Each row below holds a small network's activations on one input, seen along a few directions.
In each table, some parts of the input vary, and every possible input appears once, in random order.
Descriptions start from the smaller parts, as in this example, which fits no table here: line(6) and (point or ring(11) or (values(3) and ring(5))).
Shared parts are said once, and a part with two or three values counts as separate values.

A family of inputs:
x1: [ 0.17,  4.26,  2.60,  1.06,  2.42, -0.93, -2.78,  0.03,  3.10, -0.05,
 -4.11, -2.45,  1.34, -1.82, -1.86,  0.77]
x2: [-0.82, -2.65, -0.05, -3.41,  0.52,  1.85,  4.38,  0.36, -0.24,  2.99,
  1.97,  2.98, -0.18, -2.53, -0.66, -0.62]
x3: [-2.22,  2.58,  1.00,  0.05, -0.21, -0.27, -0.48,  0.88,  1.80,  0.86,
 -0.06,  2.14,  3.36, -2.52, -1.32,  0.46]
x4: [ 1.82, -1.18, -1.82,  3.79, -3.25, -1.10, -1.72, -0.58, -2.87, -2.17,
  0.53,  2.33, -1.21,  4.29,  0.91,  0.05]
x5: [ 2.01,  3.41,  1.44, -0.30,  3.41,  2.35,  1.69, -1.00,  3.34,  2.19,
 -2.85, -1.90,  0.39, -1.50, -0.47,  0.63]
x6: [ 2.66,  1.36,  1.40, -1.66,  3.42,  3.21,  3.52, -0.95,  1.49,  2.42,
 -1.71, -1.54, -0.76, -1.46, -0.15, -0.21]
x7: [-1.23,  1.68,  0.57, -0.82, -0.53,  1.42,  1.19,  0.28,  1.59,  2.43,
  0.52,  2.65,  2.72, -2.52, -0.31,  0.27]
x8: [ 1.64, -3.00, -2.74,  1.91, -3.15, -0.66,  0.11, -0.84, -4.30, -1.89,
  0.54,  2.28, -1.78,  4.30,  1.27, -1.11]
x9: [ 1.53,  3.71,  0.92, -0.16,  2.81,  0.66, -0.42, -0.21,  2.55,  0.57,
 -3.33, -2.73,  1.25, -0.70, -1.27,  0.46]
x10: [-3.82, -1.95,  0.47, -3.09, -0.08, -0.34, -0.10,  2.24,  0.88,  0.29,
  4.00, -2.82,  0.73, -2.65,  2.16,  0.63]
x11: [ 2.57, -1.55,  0.63, -3.42,  3.62,  2.32,  4.67, -1.10,  0.40,  2.46,
 -1.14, -1.66, -1.95, -1.33, -0.63, -0.97]
x12: [-2.94,  2.86,  0.74, -0.33, -0.94, -1.79, -2.75,  0.30,  1.30,  0.23,
 -0.72,  1.28,  3.51, -2.09, -1.96, -0.27]
x13: [-1.30, -3.72, -1.93,  1.67, -2.58, -2.57, -2.31,  1.06, -3.07, -4.58,
  3.43, -2.44, -2.99,  3.56,  2.66,  0.32]
x14: [-0.86, -0.62,  2.00, -2.38,  3.80,  0.77, -0.68,  1.31,  3.10,  0.70,
  1.18, -7.19, -1.92, -1.94,  2.29,  1.55]
x15: [-0.64,  0.49, -1.20,  4.40, -3.16, -4.05, -4.68, -0.95, -1.93, -4.61,
 -1.17,  1.49, -0.14,  3.39, -0.84, -0.26]
x16: [-0.30, -0.85, -0.27, -2.97, -0.82,  1.67,  2.65,  0.36, -0.84,  2.44,
  1.21,  2.68,  1.79, -1.70,  0.01, -1.22]
x17: [ 0.69, -0.18, -1.04,  4.71, -3.31, -2.33, -3.61, -0.32, -2.02, -3.21,
  0.14,  1.86, -0.85,  4.28, -0.17,  0.28]
x18: [ 1.04, -4.65, -2.72,  0.96, -1.96, -0.19,  1.32, -0.87, -4.29, -1.08,
  1.57,  3.05, -3.31,  2.93,  0.35, -0.76]
Q: The inputs of x9 and x17 match in every part but one. If x5 is changed in the same way as x9 into x17, which row does it become?
A: x4
Q: What do these inputs look like to the network?
A: values(3) and (point or line(5))
Q: List by row number the other rows that have the values(3) part in common with x12.
A: x2, x3, x7, x10, x16
Q: Change only the values(3) part in x13. List by row number the other rows that result.
A: x10, x14
